A small network was shown many inputs. Here are its activations along a few directions, one row for each input.
Each table varies a few parts of the input and shows all the possible inputs, shuffled.
Descriptions start from the smaller parts, as in this example, which fits no table here: one of 8 places around a ring, together with either a single point or one of 9 places around a ring or (one of 2 separate values, together with one of 6 places along a line).
Shared parts are said once, and a part with two or three values counts as separate values.
In the rows, zero is written as 128.

A family of inputs:
R1: 100 137 138 149 145 135 125 139 153 166 122 127 136 132 141 141 142 131
 141
R2: 153 14 24 90 135 114 142 40 70 138 195 109 108 83 90 151 163 109 148
R3: 118 130 129 138 134 131 124 129 131 134 130 120 119 133 123 132 134 128
 135
R4: 98 134 133 150 150 128 128 138 156 162 129 126 131 130 141 141 134 133
 140
R5: 117 171 162 141 129 130 123 160 158 133 109 139 140 131 150 123 114 138
 118
R6: 138 146 142 128 113 126 126 143 121 102 112 130 124 143 122 112 116 128
 121
R7: 114 129 130 136 134 132 122 131 130 135 129 119 122 135 127 133 135 124
 136
R8: 143 174 174 124 107 135 126 156 131 99 91 146 143 149 139 107 106 135
 104
R9: 115 126 135 134 139 134 125 128 130 133 136 120 121 127 132 139 123 125
 137
R10: 134 145 143 126 114 127 124 144 121 103 111 130 127 145 126 114 117 124
 123
R11: 104 138 137 151 144 134 127 137 154 166 123 128 132 131 138 140 141 136
 140
R12: 117 174 167 139 124 137 121 161 155 137 103 141 145 134 150 123 122 136
 119
R13: 151 17 18 93 133 108 144 39 69 139 193 108 108 85 85 150 166 109 144
R14: 131 146 145 125 114 125 129 137 116 102 111 131 129 138 125 122 105 126
 121
R15: 145 166 173 121 113 136 127 156 139 91 100 141 140 146 141 107 98 136
 110
R16: 101 131 139 147 152 134 127 139 158 161 132 125 132 128 146 141 132 132
 144
R17: 111 129 132 135 135 130 127 124 126 135 129 121 124 128 126 141 123 126
 134
R18: 154 18 18 94 131 108 138 47 72 139 193 107 107 91 85 143 177 107 145
R19: 142 172 170 126 112 129 128 156 134 94 97 144 139 146 138 107 98 136 103
R20: 148 175 171 128 109 132 127 160 134 98 95 146 136 149 135 103 106 139
 102
R21: 119 166 166 135 130 137 121 160 163 130 112 136 141 131 153 122 114 138
 125
R22: 135 140 147 122 118 130 126 140 123 98 117 128 126 139 129 118 107 126
 127
R23: 123 174 163 144 126 133 122 164 158 136 108 141 138 134 148 118 122 141
 116
R24: 158 20 17 98 132 108 141 45 71 141 194 109 103 87 83 143 175 110 141
Changing only one part turns R12 into R21. The same change can be made to R8. Which row results? -> R15
Describe the family of inputs behind these rows. -> one of 4 places along a line, together with either a single point or one of 5 places around a ring
Which other rows does R7 become when the place on the line of 4 takes its other values? List them by row number. -> R3, R9, R17

A family of inputs:
R25: 134 159 158 133 158 144 116 166 212 152 147 143 142 105 175 115 135 156
 119
R26: 185 20 24 101 123 114 132 66 40 110 191 107 69 127 72 115 175 107 153
R27: 115 47 27 137 136 122 119 61 54 180 190 97 77 91 76 164 196 82 155
R28: 78 136 109 166 127 110 140 106 134 173 104 112 129 132 95 151 145 138
 142
R29: 128 200 209 115 93 146 106 168 126 63 100 124 130 125 151 119 64 122 114
R30: 182 100 88 100 107 119 147 112 131 127 108 159 165 138 122 90 171 138
 101
R31: 117 134 84 136 108 106 132 117 146 200 115 148 160 99 127 133 180 138
 127
R32: 160 178 163 103 109 141 123 138 138 106 123 161 157 83 156 116 101 138
 66
R33: 76 130 166 152 172 131 130 164 173 120 126 106 120 159 154 138 83 128
 171
R34: 83 219 192 173 107 141 93 193 138 139 88 116 114 155 135 130 134 130 131
R35: 134 88 109 108 159 136 137 114 187 177 145 150 171 100 171 137 151 142
 140
R36: 103 93 134 141 172 133 150 114 168 158 139 117 132 130 142 154 106 147
 168
R37: 150 31 39 68 121 109 130 49 44 94 211 95 90 67 81 156 135 103 138
R38: 139 6 48 117 168 128 128 73 90 158 234 87 84 91 121 165 162 106 185
R39: 184 167 147 125 112 134 127 159 147 109 105 156 139 148 133 77 160 144
 69
R40: 146 106 112 126 127 119 150 97 121 102 97 125 132 175 90 109 135 136 117
R41: 68 170 156 190 130 116 127 165 107 156 94 126 112 161 124 148 109 119
 153
R42: 130 140 145 145 119 109 131 158 120 73 89 119 115 200 104 94 102 122 133
R43: 156 111 104 74 103 124 144 93 123 123 127 167 182 75 145 133 114 132 95
R44: 119 201 148 159 122 132 110 159 152 185 112 152 138 117 143 127 170 142
 84
R45: 130 120 130 107 117 117 155 90 104 104 120 135 141 108 118 153 70 136
 126
R46: 105 153 170 121 124 124 135 132 101 74 106 128 134 141 137 142 49 108
 121
R47: 150 185 200 134 105 151 107 184 126 72 81 130 117 195 128 85 125 122 106
R48: 98 179 210 142 152 165 102 194 190 114 121 113 120 150 172 122 100 135
 157
Changing only one part turns R42 into R33. The same change can be made to R30. Which row results? -> R35
Describe the family of inputs behind these rows. -> one of 4 separate values, together with either a single point or one of 5 places around a ring
Which other rows does R27 become when the choice among 4 separate values takes its other values? List them by row number. -> R26, R37, R38

A family of inputs:
R49: 176 117 125 89 94 119 133 115 75 45 124 129 118 138 104 102 94 118 105
R50: 105 201 228 140 146 163 111 196 197 132 104 143 154 133 197 128 88 145
 128
R51: 186 111 131 66 110 135 139 111 130 90 146 157 160 81 157 116 94 140 103
R52: 130 62 29 140 140 104 132 87 117 185 165 117 110 115 91 130 211 121 141
R53: 116 36 60 125 148 118 135 68 70 121 170 83 85 141 79 151 146 98 171
R54: 117 100 116 132 132 126 133 100 80 107 138 101 96 143 95 145 113 112 145
R55: 111 228 188 179 121 129 115 206 192 154 68 152 145 168 150 96 143 154
 103
R56: 118 101 116 114 152 132 133 105 146 149 168 124 134 81 148 157 113 133
 140
R57: 121 30 64 100 167 133 139 62 127 165 193 108 129 83 131 168 150 119 166
R58: 196 137 100 101 84 114 135 122 112 114 113 165 149 115 117 86 158 140 77
R59: 102 145 164 122 142 141 129 138 160 141 124 137 155 107 167 151 93 134
 138
R60: 110 177 127 161 114 112 122 161 150 161 97 143 137 137 125 115 157 137
 112
R61: 96 150 159 146 122 126 124 143 104 95 101 109 111 165 112 135 92 113 143
R62: 98 206 221 162 127 149 106 198 143 86 81 114 110 190 142 112 88 123 133
R63: 136 119 91 143 122 120 134 108 116 175 128 137 128 121 106 129 180 134
 115
Changing only one part turns R50 into R55. The same change can be made to R51. Which row results? -> R58
Describe the family of inputs behind these rows. -> one of 3 separate values, together with either a single point or one of 4 places along a line
Which other rows does R59 become when the choice among 3 separate values takes its other values? List them by row number. -> R60, R61
